These are the activations of a small neural network, seen along a few directions. Each row is one input.
Each table varies a few parts of the input and shows all the possible inputs, shuffled.
Descriptions start from the smaller parts, as in this example, which fits no table here: values(3) and (point or ring(11) or (line(4) and ring(8))).
Shared parts are said once, and a part with two or three values counts as separate values.

Other details of the inputs vary at random and push rows far along two fixed directions, the same in every table; ignore that.

Table:
row 1: [ -0.1 -14.5 -14.9   2.2   2.0  19.8   2.3 -16.7  27.7  20.2 -15.3   7.5
 -13.5 -14.3 -22.9]
row 2: [  5.0 -16.7  -6.8  -9.3  -5.4  18.8  11.4   3.9  20.1   6.5 -14.8   8.1
  -7.9 -16.5   3.5]
row 3: [-21.2  21.2  85.4   8.7 -11.8 -26.1  42.8  26.2 -24.1 -58.3 -32.2  -6.8
  12.3 -26.8  61.7]
row 4: [  1.1 -30.2 -29.3 -14.7  17.5  41.2  26.4  -0.2  47.9  40.8 -19.8  16.3
 -29.6 -10.8 -56.9]
row 5: [ -7.1   1.4 -66.5  12.7  41.6 -37.9 -50.3  -7.6   0.4  40.1  44.2 -24.3
 -25.2  46.4 -31.7]
row 6: [ 23.5 -33.9 -33.3 -20.2   8.6  37.3  -4.5 -11.3  39.6  24.5 -32.5  20.4
 -59.3  -7.8 -71.7]
row 7: [ -0.2 -10.0 -37.1  -3.7   3.8   3.1 -11.7   5.3  17.3  27.2  19.0  -2.3
   3.2   7.4 -10.4]
row 8: [ -5.8  11.6 -31.2   4.8   7.1 -39.7 -39.7   9.6 -14.5   9.1  38.1 -20.7
  12.2  29.1  15.7]
row 9: [ 19.9 -38.7  31.1 -33.0 -20.5  81.4  64.3  11.0  57.0   3.4 -76.0  42.9
 -32.0 -52.8 -55.9]
row 10: [ -1.8  56.8  49.6  21.7 -30.2 -36.8 -19.6 -10.0 -78.7 -50.4  53.0 -15.5
  90.5  23.7  69.5]
row 11: [ -9.7  26.4   4.5  14.0   3.2 -49.1 -33.7   8.7 -24.3 -17.1  21.7 -20.9
   8.1  20.2  24.4]
row 12: [ -6.4 -14.1 -68.4   1.0  29.9  -5.7 -23.8   1.1  21.8  52.6  36.7  -9.3
  -8.8  24.0 -21.3]
row 13: [-22.1  26.5  15.9  24.3   0.4 -42.7 -18.6  -1.7 -17.0 -16.2  20.2 -20.3
  11.6   8.2  21.4]
row 14: [-17.4  18.8  17.9  25.0  -1.0 -36.0 -15.8 -11.8 -15.7 -20.4   3.8 -14.4
   4.0  -2.3  28.3]
row 15: [ 39.7 -23.9  33.0 -21.1 -40.2  92.2  47.5 -36.4   4.1 -16.7 -49.3  48.5
  -1.0 -32.7 -34.7]
row 16: [ -6.2   9.5  68.3 -13.3 -16.5 -16.8  39.9  43.2 -22.5 -51.6 -33.9  -1.5
  14.9 -21.9  68.4]
row 17: [  1.8   9.2 -81.2  16.1  39.1  -4.9 -48.3 -37.6 -26.7  54.9  83.4 -15.3
  17.0  59.2 -39.3]
row 18: [  7.1   0.7  63.0 -15.2 -27.6   2.0  31.4  24.5 -12.3 -48.7 -46.3   7.7
   3.6 -32.2  51.8]
Each input here is: values(3) and (point or ring(5)).
The inputs of row 9 and row 1 match in every part but the values(3) part. If row 11 is changed in the same way as row 9 into row 1, which row does it become? -> row 6
Change only the values(3) part in row 13. List by row number the other rows that result. -> row 3, row 14
List by row number the other rows that have the values(3) part in common with row 12. -> row 3, row 4, row 5, row 16, row 17

Table:
row 19: [ -9.2  14.5 -18.5   4.0  12.6 -37.5 -18.4  17.7 -26.2   2.7  39.0 -20.9
  27.2  30.0  45.6]
row 20: [ -3.6  -9.4 -41.8  -6.0  16.1   4.3  -7.0   8.8  22.1  38.6  23.2  -2.8
  -0.4  16.8 -26.1]
row 21: [-12.4   0.1  24.3   4.0  -5.1   2.2  30.4   2.9  -6.5 -13.6 -13.4  -0.7
  18.4 -16.4  42.7]
row 22: [ 11.1 -16.8 -14.7   0.3   9.4  28.4   2.2 -29.9  12.9  15.4 -17.9  14.3
 -32.4  -2.5 -49.4]
row 23: [-11.9  11.0 -11.6  22.0   7.3 -31.0 -25.2 -18.0  -8.9  -4.7   6.8 -15.2
  -8.3   8.0  15.4]
row 24: [  7.7  31.9 -30.6  21.1 -19.9 -25.0 -60.9 -35.8 -44.3   2.4  61.7 -17.3
  71.3  31.6  41.2]
row 25: [ -5.0  -2.2  41.4 -10.5 -18.1  -3.4  25.4  36.2   9.0 -26.0 -30.1   3.3
   0.5 -28.6  30.0]
row 26: [ 25.2 -14.5  61.5 -34.9 -16.3  48.9  62.6  30.6  -5.6 -32.4 -51.1  24.9
  -5.6 -30.9   7.6]
row 27: [-19.7  12.5  44.1   7.2 -11.9  -7.7  34.5  15.8  -3.1 -22.0 -13.6  -1.0
  31.9 -23.9  47.3]
row 28: [ 20.1 -11.8  -6.9 -16.9   8.0  11.9  -3.4   1.7  -4.2   1.3  -7.7   7.5
 -26.1   8.9 -31.4]
row 29: [  8.8 -11.6  59.5 -12.6 -15.9  50.1  65.2   1.8  -1.6 -28.1 -54.3  26.4
  -0.4 -40.3   9.1]
row 30: [-22.9  13.1  26.0  14.0 -10.5 -28.6   5.2  12.6   2.3 -17.5  -6.6 -10.8
  15.2 -18.2  47.0]
row 31: [ -0.2  -2.4 -34.7   0.7  11.9 -17.6 -34.2   0.6  17.2  19.8  10.6  -7.2
 -25.2  15.4 -36.2]
row 32: [-11.0  43.0  13.2  31.4 -20.6 -44.3 -31.4 -19.8 -65.1 -35.9  66.0 -17.8
  55.7  35.3  53.1]
row 33: [-11.2  15.6 -12.9  22.5  10.9 -24.1 -31.6 -24.2  -5.5   8.8  25.1 -13.2
   3.6  16.7 -17.6]
row 34: [ -0.4   8.7 -17.1   5.0  12.5 -16.3 -27.6  -6.3  -3.6  11.6  20.4  -8.5
  -8.4  20.2 -30.9]
row 35: [ -4.6   9.0  59.8  -2.4 -14.9  21.1  45.2   6.8  -5.9 -28.3 -29.1  12.3
  20.1 -28.8  17.1]
row 36: [ 26.6 -31.6 -25.4 -29.1   5.0  31.3  -2.1   7.0  29.9  15.1 -29.8  17.4
 -52.8  -1.2 -53.0]
row 37: [-2.9  9.1  7.3 -2.0  4.5  1.3  5.1  9.9 -8.7  3.7 12.0 -3.3 13.1  7.1
 -4.4]
row 38: [ 11.6 -27.3 -78.8 -13.1  26.2   0.7 -34.2   3.2  27.4  49.3  27.0  -4.1
 -32.6  26.0 -40.8]
row 39: [ 12.6 -30.5 -40.7 -10.2   7.8  38.1  -6.6 -19.4  57.3  38.8 -25.7  18.9
 -56.4  -9.4 -86.3]
row 40: [ -8.7 -10.2  -3.5   5.5   1.1  -3.0   6.8  -1.8  11.4   1.0 -12.4  -2.3
  -8.4 -15.7  20.0]
Describe the family of inputs behind these rows. -> values(2) or (line(4) and ring(5))
Which of the alternatives is row 20? -> line(4) and ring(5)
Change only the line(4) part in row 26. List by row number the other rows that result. -> row 29, row 35, row 37
